Each row below holds a small network's activations on one input, seen along a few directions.
Each table varies a few parts of the input and shows all the possible inputs, shuffled.
A made-up example of a description, with smaller parts first: one of 6 places along a line, together with either a single point or one of 9 places along a line or (one of 3 separate values, together with one of 5 places around a ring).
Shared parts are said once, and a part with two or three values counts as separate values.
(in the rows, 128 means zero)

Other details of the inputs vary at random and push rows far along two fixed directions, the same in every table; ignore that.

A family of inputs:
r1: [134 140 141 121 135 130 122 121 106 138  94 115 137 107]
r2: [124 116  88 162 135 117 164 176 155  86 174 132 105  78]
r3: [139 123 137  96 116 131 175 114 112 108  87 120 148  99]
r4: [109 106  80 160 139 125 147 164 127 102 180 152  95 116]
r5: [103 105  83 147 130 130 158 163 151  82 188 168  96 126]
r6: [133 152 152 155 139 131  68 140 165 167 146 109 127 138]
r7: [128 104 114  96 116 115 156 119  56 120  98 139 145 123]
r8: [144 151 127 163 137 147  51 124 195 178 156 112 116 181]
r9: [112 119  97 164 140 123 144 182 146  90 180 144  96  83]
r10: [136 141 160 119 119 134 114 122 153 142 119 117 140 133]
r11: [153 123 112 111 119 140 133 101 127 131  97 116 139 141]
r12: [141 122 130  98 122 115 154 121  59 119  75 116 152  84]
r13: [132 154 158 148 139 131  65 134 154 168 136 111 129 139]
r14: [131 114  98 154 130 112 152 170 145 103 169 124 117  85]
r15: [145 128 137 106 128 128 167 106 112 118  78 108 146  98]
r16: [110 102  74 155 131 115 180 154 162  75 172 130  97 115]
r17: [132 133 138 123 134 133 142 125 130 118 108 123 127 106]
r18: [128 144 154 120 139 139 114 116 128 136 102 123 128 120]
r19: [138 111 107 109 123 107 167 113  80 122  96 101 145 124]
r20: [130 142 159 121 123 136 105 129 148 139 126 124 133 134]
r21: [128 116 120 125 127 106 157 107  65 124 109 142 141 126]
r22: [114 139 147 124 131 148  69 123 152 166 145 135 117 181]
r23: [119 162 174 154 140 152  60 131 212 162 155 123 115 164]
r24: [137 149 146 133 138 132 107 123 136 151 108 108 134 122]
r25: [155 109 112  91 100 135 152 108 104 123  98 123 152 136]
r26: [152 129 114 137 123 134  92 126 139 158 134 113 133 154]
r27: [122 134 140 133 130 123  97 115 118 150 139 139 133 164]
r28: [137 123 133  92 128 129 174 108  77 103  67 122 146  84]
r29: [136 136 148 118 120 137 139 116 153 131 108 116 141 122]
r30: [117 124 117 168 127 127 125 178 211 106 205 139 104 118]
r31: [113 106 103 134 120 120 169 177 133  68 171 157 110  81]
r32: [141 126 138 100 114 117 144 125  93 127  94 117 153 101]
r33: [131 104 109 104 125 116 155 118  49 125  94 132 139 117]
r34: [107 114  88 178 142 112 155 154 142  97 196 163  94 122]
r35: [130 143 151 130 135 128  91 133 114 153 114 118 134 121]
r36: [147 131 128 118 115 150 107 104 159 145 119 121 138 165]
r37: [121 145 158 134 128 128 105 102 136 151 136 149 134 180]
r38: [133 144 152 131 137 138 113 118 154 139 113 114 128 125]
r39: [134 118 104 115 127 114 170 110  92 118  92 103 136 124]
r40: [ 99 100  78 138 129 134 154 166 145  84 183 162  95 119]
r41: [130 119 122 116 130 115 140 106  65 133 107 132 141 129]
r42: [141 128 140 110 115 119 137 127 108 133 104 113 150 108]
r43: [135 122 138  84 118 132 176 110  82 100  72 127 150  90]
r44: [136 140 140 121 134 129 125 120 110 138  94 112 139 107]
r45: [122 116 127 106 115 123 154 107  86 112 114 148 137 136]
r46: [123 125 131 104 134 141 120 100  96 143  90 124 126 143]
r47: [122 136 147 119 125 127 140  90 113 130 109 149 136 159]
r48: [135 127 139  99 117 133 166 116 114 109  91 124 145 101]
r49: [121 139 147 120 127 140  92 115 134 156 133 141 129 175]
r50: [108 106  78 166 138 115 157 156 128  89 189 157  94 111]
r51: [124 147 162 128 126 140  94 135 157 143 137 128 128 140]
r52: [135 126 141 102 113 128 155 127 111 113 104 124 144 105]
r53: [127 145 165 116 130 145 107 116 138 140 104 129 133 132]
r54: [143 137 147 110 133 133 145 105 123 129  85 108 143 109]
r55: [116 145 134 140 146 144  65 121 139 177 137 122 110 167]
r56: [128 115 106 151 122 115 146 175 159 103 179 130 117  96]
r57: [137 153 157 149 137 130  72 131 162 171 136 104 132 140]
r58: [109 103  92 163 128 102 158 160 128  90 195 170 107 126]
r59: [124 143 141 144 129 124  84 122 166 165 146 103 130 182]
r60: [118 103  95 141 122 110 162 183 126  76 173 148 112  75]
r61: [123 142 148 134 124 135  99 114 174 159 139 107 127 187]
r62: [130 154 163 138 130 131  66 136 161 165 138 118 132 146]
r63: [126 139 148 127 135 125 129  84 114 144 102 141 133 157]
r64: [122 144 144 132 140 134 103  94 134 147 124 136 121 163]
r65: [126 152 164 135 132 133  68 137 147 161 136 125 131 142]
r66: [119 139 143 124 132 140  65 124 125 174 135 126 126 174]
r67: [127 117  96 157 134 118 161 164 154  98 161 125 113  84]
r68: [125 130 133 119 121 133 140 104 148 131 111 112 131 160]
r69: [160  94  93  89  98 120 174 116  65 108  88 120 158 110]
r70: [120 117 119 110 120 127 164 104  97 105 113 151 134 133]
r71: [ 99 110  82 174 144 125 102 185 157 118 218 147  83 131]
r72: [126 124 128 107 133 133 136  98  97 135  95 135 129 141]
Description of these inputs: one of 6 places around a ring, together with either one of 2 separate values or one of 4 places along a line or one of 6 places along a line.
- The inputs of r21 and r58 match in every part but the place on the ring of 6. If r19 is changed in the same way as r21 into r58, which row does it become? => r59
- The inputs of r65 and r9 match in every part but the place on the ring of 6. If r62 is changed in the same way as r65 into r9, which row does it become? => r44
- Which other rows agree with r29 in the place on the ring of 6? List them by row number. => r3, r5, r23, r36, r40, r43, r47, r48, r53, r68, r70
- Which other rows does r33 become when the place on the line of 4 takes its other values? List them by row number. => r21, r41, r71
- A walk changes only the place on the ring of 6. It starts at r36 and steps to r11. List the rest of the walk in order. => r8, r26, r69, r25

A family of inputs:
r73: [131 127 135 105 123 130 128  90  94 146  94 129 142 161]
r74: [142 121 130 101 118 124 175 124 102 103  86 114 146  82]
r75: [130 140 153 124 127 137 133 128 159 120 120 123 131 114]
r76: [145 112 115 100 116 119 188 132  90  93  88 113 146  69]
r77: [143 143 163 103 123 136 133 105 125 136  78 108 150 115]
r78: [123 143 150 135 138 125 109 146 123 134 129 129 128 100]
r79: [118 124 124 128 128 131 127 112 127 130 135 143 122 160]
r80: [111 144 146 140 143 130  72 119 114 167 142 146 120 169]
r81: [139 124 124 109 122 125 119  99  85 154  96 118 144 155]
r82: [114 137 124 166 139 135  73 136 182 155 185 139 103 184]
r83: [106 140 136 160 138 140  83 128 190 144 183 151 102 188]
r84: [141 155 159 138 134 138  79 127 168 166 121  98 134 137]
r85: [100  73  26 180 128 105 191 207 150  44 244 173  76  94]
r86: [149 110 108 103 116 116 181 138  84 100  90 106 148  67]
- Describe the family of inputs behind these rows. => one of 2 separate values, together with either a single point or one of 6 places along a line
- Which other rows does r83 become when the choice among 2 separate values takes its other values? List them by row number. => r75
